These are the activations of a small neural network, seen along a few directions. Each row is one input.
In each table, some parts of the input vary, and every possible input appears once, in random order.
Descriptions start from the smaller parts, as in this example, which fits no table here: one of 8 places around a ring, together with either a single point or one of 11 places along a line or (one of 2 separate values, together with one of 6 places along a line).
Shared parts are said once, and a part with two or three values counts as separate values.
In the rows, zero is written as 128.

Other details of the inputs shift rows strongly along two fixed directions, in all tables alike. That doesn't count.

Rows:
R1: [ 87 113 100 178 127 145 107 122 132  99 165]
R2: [ 99 115 105 147 163 122 120 121  98 112 143]
R3: [136 144 166 100  99 120 167 106  92 138  82]
R4: [ 87 142 124 140 152 131 113 106 124 109 155]
R5: [216  87  78  86  76 111 128 187 201 142 120]
R6: [ 89 130 103 155 148 133 101 118 144  91 174]
R7: [115 145 119 137 139 132 140 115  96 145 121]
R8: [206  94 118 102 101 108 104 202 222 145 122]
R9: [143 139 186 102 118 124 153 108  92 145  96]
R10: [149 145 159  89 136 118 155 110  84 160  97]
R11: [ 81 138  93 171 142 140 102 125 149 109 165]
R12: [ 84 119 102 160 160 125  96 130 143  97 163]
R13: [213  92  91 104  89 122 115 193 203 166 124]
R14: [131 171 174  99 130 131 151 112 114 158  92]
R15: [ 93 132  88 141 126 126 117 123 151  96 154]
R16: [138 146 182 106 115 136 157 108  97 150  91]
R17: [163  94 141 123 112 118 119 159 150 128 118]
R18: [153 101 109 149  95 136 112 161 174 122 144]
R19: [141 134 186 114 126 116 152 122  87 143  83]
R20: [115 136 152 137 123 142 140 108 107 117 123]
R21: [ 99 121 133 154 134 135 122 105 105  91 153]
R22: [140 140 132 112 133 134 144 120 107 144 113]
R23: [ 99 138 107 151 135 135 108 129 152 129 148]
R24: [ 82 133  98 156 147 145 101 118 151  99 170]
R25: [118 143 130 118 144 137 142 106  93 140 119]
R26: [152 148 159  93 135 118 157 112  83 156  96]
R27: [126 119 119 133 151 117 131 131 103 126 125]
Description of these inputs: one of 3 separate values, together with either a single point or (one of 2 separate values, together with one of 4 places along a line).
- The inputs of R19 and R8 match in every part but the choice among 3 separate values. If R16 is changed in the same way as R19 into R8, which row does it become? => R24
- Which other rows agree with R13 in the choice among 3 separate values? List them by row number. => R2, R5, R7, R10, R22, R25, R26, R27
- Change only the choice among 3 separate values in R5. List by row number the other rows that result. => R3, R15

Rows:
R28: [132 122 128 125 125 130 135 127 116 127 123]
R29: [ 87 109  80 169 148 139  91 126 146  87 185]
R30: [126 137 132 128 122 133 131 123 130 131 123]
R31: [133 123 125 126 124 124 134 127 114 129 123]
R32: [123 132 140 125 131 125 125 127 131 132 124]
R33: [127 139 136 123 126 129 130 125 131 127 126]
R34: [128 135 129 127 123 133 132 122 127 136 126]
R35: [125 132 137 133 131 127 128 131 129 136 122]
R36: [128 137 133 123 127 129 131 124 128 132 130]
R37: [127 134 137 124 132 127 124 127 129 130 124]
R38: [128 136 125 120 129 122 133 125 125 130 126]
R39: [133 122 131 123 131 126 134 126 119 124 124]
R40: [134 122 128 124 130 121 133 126 116 126 123]
R41: [128 131 126 120 135 121 127 127 123 134 124]
R42: [127 135 128 118 130 128 134 125 127 129 126]
R43: [189  93 104 113  89 122 105 186 219 130 142]
R44: [128 134 121 125 124 127 134 124 124 135 122]
R45: [128 123 142 129 126 125 131 126 125 124 124]
R46: [127 133 124 123 125 133 135 123 126 133 123]
R47: [123 135 135 129 120 131 131 124 132 133 122]
R48: [130 132 132 130 134 129 129 130 124 139 126]
R49: [127 130 130 119 136 127 128 126 125 132 124]
R50: [132 124 133 129 122 131 132 125 117 130 127]
R51: [130 131 124 128 135 123 131 131 120 138 122]
R52: [134 124 136 127 129 127 131 125 120 127 127]
R53: [132 126 139 127 128 127 130 126 123 122 124]
R54: [129 130 127 126 136 128 131 131 123 136 123]
R55: [ 90 118 103 164 138 139 111 117 120  90 161]
R56: [127 124 139 131 120 128 131 127 123 127 123]
R57: [128 135 135 131 133 129 128 131 127 134 122]
- What do these inputs look like to the network? => one of 5 places along a line, together with either one of 2 separate values or one of 4 places along a line
- Start at R46 and move only the place on the line of 4, one step at a time. The first step leads to R42. Which rows follow, in order? => R49, R54
- Change only the place on the line of 5 in R47. List by row number the other rows that result. => R30, R34, R44, R46
- Start at R51 and move only the place on the line of 5, one step at a time. The first step leads to R54. Which rows follow, in order? => R48, R57, R35

Rows:
R58: [ 77 128 115 157 142 133 113 100 119  75 168]
R59: [ 70 137 117 172 157 142  96 114 135 107 165]
R60: [121 137 140 136 115 131 125 132 153 120 127]
R61: [ 72 171 160 154 141 142 133  87  99 125 130]
R62: [ 97 140 137 133 141 127 160  89  48 132 112]
R63: [121 111  89 141 133 139 128 129 123 111 149]
R64: [113  91  73 165 144 124 103 140 121  95 167]
R65: [ 95 153 112 141 136 141 126 113 129 138 144]
R66: [166 103 123 119 130 123 125 153 144 134 124]
R67: [169 111 170 107 117 113 144 138 104 152  90]
R68: [126 174 185 100 114 129 163 105 102 160  77]
R69: [163 145 151  79 132 107 145 132 116 159  95]
R70: [132 176 167  92 136 118 164 111  94 177  73]
R71: [ 91 179 174 126 160 129 144  92  85 162 103]
R72: [194 133 125  93 101 122 127 171 189 182 108]
R73: [127 170 183  99 144 116 156 113  99 171  76]
R74: [142 117 104 126 136 130 132 135 119 129 129]
R75: [146 137 190 111 110 118 167 107  71 148  80]
R76: [ 84  96  76 177 133 139 111 111 107  79 172]
R77: [194  83 114 104  92 118 101 186 216 117 148]
R78: [144 130 146 127 111 133 113 151 174 144 131]
R79: [143 133 193 108 119 117 162 112  68 152  81]
R80: [188  92 113 115 100 121  95 195 228 135 134]
R81: [205 114 117  76 103 108 132 168 178 156 111]
R82: [ 66 132  73 168 147 143 109 116 138  94 174]
R83: [209 102 137  94  81 129 139 167 168 146 103]
R84: [ 67 132 119 168 147 139 106 117 134  91 161]
R85: [ 77 121  90 160 137 140 105 105 131  69 180]
R86: [106 134  98 142 147 126 110 138 145 121 144]
R87: [ 83 151 143 129 170 120 135  89  81 116 132]
R88: [116 108  85 150 152 132 110 136 121 104 157]
R89: [133 111 140 134 128 134 128 133 122 115 131]
R90: [181  83  87 122  95 135 114 168 182 119 142]
R91: [169 149 151  95  95 131 139 140 160 176  96]
R92: [102 120  82 137 139 131 116 119 136  98 167]
R93: [114 165 141 123 147 127 130 119 114 160 115]
R94: [174  95  89 107  95 124 109 161 195 116 148]
R95: [129 132 158 129 125 134 147 112  97 122 112]
R96: [133 125 127 124 134 118 148 117  79 140 110]
R97: [137 107 126 138 107 130 135 126 112 114 128]
R98: [114 114 120 133 144 123 107 128 140 100 152]
R99: [184  70  98 131 110 114 108 177 174 124 143]
R100: [ 83 100  97 175 160 141  99 120 117  77 173]
R101: [ 72 165 138 138 141 138 142  87  91 126 118]
R102: [130 181 190 102 113 135 160 102 104 173  82]
- What do these inputs look like to the network? => one of 5 places along a line, together with one of 9 places around a ring
- The inputs of R80 and R60 match in every part but the place on the ring of 9. If R59 is changed in the same way as R80 into R60, which row does it become? => R61
- The inputs of R94 and R87 match in every part but the place on the ring of 9. If R101 is changed in the same way as R94 into R87, which row does it become? => R73
- Change only the place on the ring of 9 in R83. List by row number the other rows that result. => R63, R66, R74, R88, R89, R90, R95, R100
